Each row below holds a small network's activations on one input, seen along a few directions.
Each table varies a few parts of the input and shows all the possible inputs, shuffled.
A made-up example of a description, with smaller parts first: one of 3 separate values, together with either a single point or one of 11 places around a ring or (one of 4 places along a line, together with one of 8 places around a ring).
Shared parts are said once, and a part with two or three values counts as separate values.
In the rows, zero is written as 128.

Other details of the inputs vary at random and push rows far along three fixed directions, the same in every table; ignore that.

A family of inputs:
x1: [131 121 136 137 108 127 127 136 118 129 128]
x2: [128 124 107 126 115 124 109 107 122 124 144]
x3: [122 125 118 138 137 121 120 121 116 122 130]
x4: [131 123 123 126 119 118 115 124 118 129 134]
x5: [126 141 125 140 131 135 123 140 122 133 143]
x6: [135 133 158 136 126 120 117 150 130 138 128]
x7: [126 116  87 134 122 166 116 109 122 110 131]
x8: [ 85 129 100  58 131 125 210 145 161 183  58]
x9: [152 114 163 126 137 131 115 154 119 115  97]
x10: [126 143 203  92 140 112 175 150 172  97 124]
x11: [138 133 137 142 141 119 129 132 117 131 130]
x12: [120 124 125 147 124 131 130 127 114 122 129]
x13: [118 135 125 145 139 130 115 125 134 131 136]
x14: [132 115 167 144 121 117 128 147 120 126 110]
x15: [136 129 147 146 147 116 128 133 120 130 121]
x16: [131 133 112 139 137 127 122 111 121 131 140]
x17: [138 127 123 131 124 122 115 112 128 135 139]
x18: [122 130 182  91 122 118 185 136 159  89 125]
x19: [141 130 123 130 120 123 119 121 125 138 140]
x20: [119 139 115 140 133 135 117 123 130 132 143]
x21: [141 110 136 131 118 151 117 136 125 114 111]
x22: [130 126 107 124 113 124 114 117 119 130 142]
x23: [127 131 114 133 129 126 126 130 109 124 138]
x24: [128 128 146 138 128 122 109 133 139 136 129]
x25: [120 121 141 149 130 126 133 137 116 123 118]
x26: [110 141  72  65 102 142 158  70 163  87 187]
x27: [131 114 170 146 123 116 128 146 123 125 108]
x28: [130 119 137 132 127 112 114 125 125 126 123]
x29: [141 128 129 132 123 120 117 120 125 136 138]
x30: [103 133 130  97 129 133 180 103 162  82 144]
x31: [126 131 113 135 130 124 125 127 110 123 137]
x32: [131 133 162  82 154 137 177 138 154  71 114]
x33: [118 129  85 131 125 131 116 105 114 124 150]
x34: [157 118 154 129 139 136 115 142 128 126 104]
x35: [140 136 133 140 137 124 131 135 114 131 135]
x36: [121 128 106 134 132 125 119 115 114 123 137]
x37: [130 129 122 143 143 122 121 113 127 130 132]
x38: [124 119 109 133 103 135 119 114 122 128 142]
x39: [102 129  65  90 115 134 132 142 142 230  78]
x40: [130 135 123 132 115 132 111 128 132 136 148]
x41: [136 131 131 136 145 153 113 143 131 120 118]
x42: [133 132 155 136 127 122 115 143 132 137 127]
x43: [116 121  66 120 108 135  99  78 130 127 161]
x44: [147 130 144 132 123 119 124 136 120 136 133]
x45: [136 125 122 132 125 122 112 109 131 135 138]
x46: [141 125 126 127 127 154 100 131 138 123 127]
x47: [120 126 108 143 117 137 131 124 114 124 138]
x48: [128 148 155  92 143 120 187 125 156  94 142]
x49: [122 127 112 141 117 137 133 129 112 124 137]
x50: [139 123 145 137 132 114 117 122 132 134 125]
x51: [127 139 143 144 138 126 124 146 124 132 131]
x52: [148 125 133 135 150 143 120 135 122 122 110]
x53: [123 141 112 140 129 136 119 128 126 132 149]
x54: [123 125 127 141 141 117 120 124 117 121 125]
x55: [ 99 127 112 109 149 117 146 171 137 229  40]
x56: [134 121 146 137 109 127 130 145 115 128 126]
Each input here is: one of 2 separate values, together with one of 4 places along a line, together with either a single point or one of 6 places along a line.
The inputs of x25 and x14 match in every part but the choice among 2 separate values. If x49 is changed in the same way as x25 into x14, which row does it become?
> x56
The inputs of x30 and x27 match in every part but the choice among 2 separate values. If x12 is changed in the same way as x30 into x27, which row does it become?
> x18
Change only the place on the line of 4 in x11. List by row number the other rows that result.
> x8, x33, x51
List by row number the other rows that have the choice among 2 separate values and the place on the line of 4 in common with x23.
> x3, x31, x32, x33, x36, x54
Change only the choice among 2 separate values in x34. List by row number the other rows that result.
> x52

A family of inputs:
x57: [145 123 135 188 150 140  82 129  93  98 139]
x58: [112 122  70  61 112 142 152 107 170 171  94]
x59: [158 111 218 194 142 111 107 190  70  94 100]
x60: [134 124 168  89 103 135 162 113 164  66 155]
x61: [ 92 159  24  91 109 149 130  13 177  81 244]
x62: [121 111  18 138 117 157  52  95 123 216 105]
x63: [133 127 152 165 151  89 105 185  89 233  55]
x64: [101 142 119  75 140  99 181 138 152 184  91]
x65: [143 120 177 188 120  94  95 153  86 120 153]
x66: [156 114 171 190 151 127  98 152  83  96 129]
x67: [123 116 175  68 129 111 176 180 156 169  44]
x68: [121 129 160 103 120 136 185 116 142  48 149]
x69: [142 141 153  86 133 141 147 103 172  69 163]
x70: [123 121  72 181  83 128  73  76  92 125 204]
x71: [153 127 138 173 116 154  69 135 114 112 162]
x72: [131 136 165 105 141 130 179 129 143  55 136]
x73: [108 119  19 153 105 120  79 103  99 230 117]
x74: [ 93 152 119  85 134 114 182 154 156 191  93]
x75: [111 130 122  78 161 131 186 150 148 160  58]
x76: [142 127 137 192 138 152  92 149  91 101 147]
x77: [147 138 176  89 132 131 155 120 166  70 149]
What do these inputs look like to the network?
> one of 3 separate values, together with either a single point or one of 6 places along a line
The inputs of x76 and x74 match in every part but the choice among 3 separate values. If x68 is changed in the same way as x76 into x74, which row does it become?
> x70
A walk changes only the place on the line of 6. It starts at x60 and steps to x67. List the rest of the walk in order.
> x58, x77, x69, x62
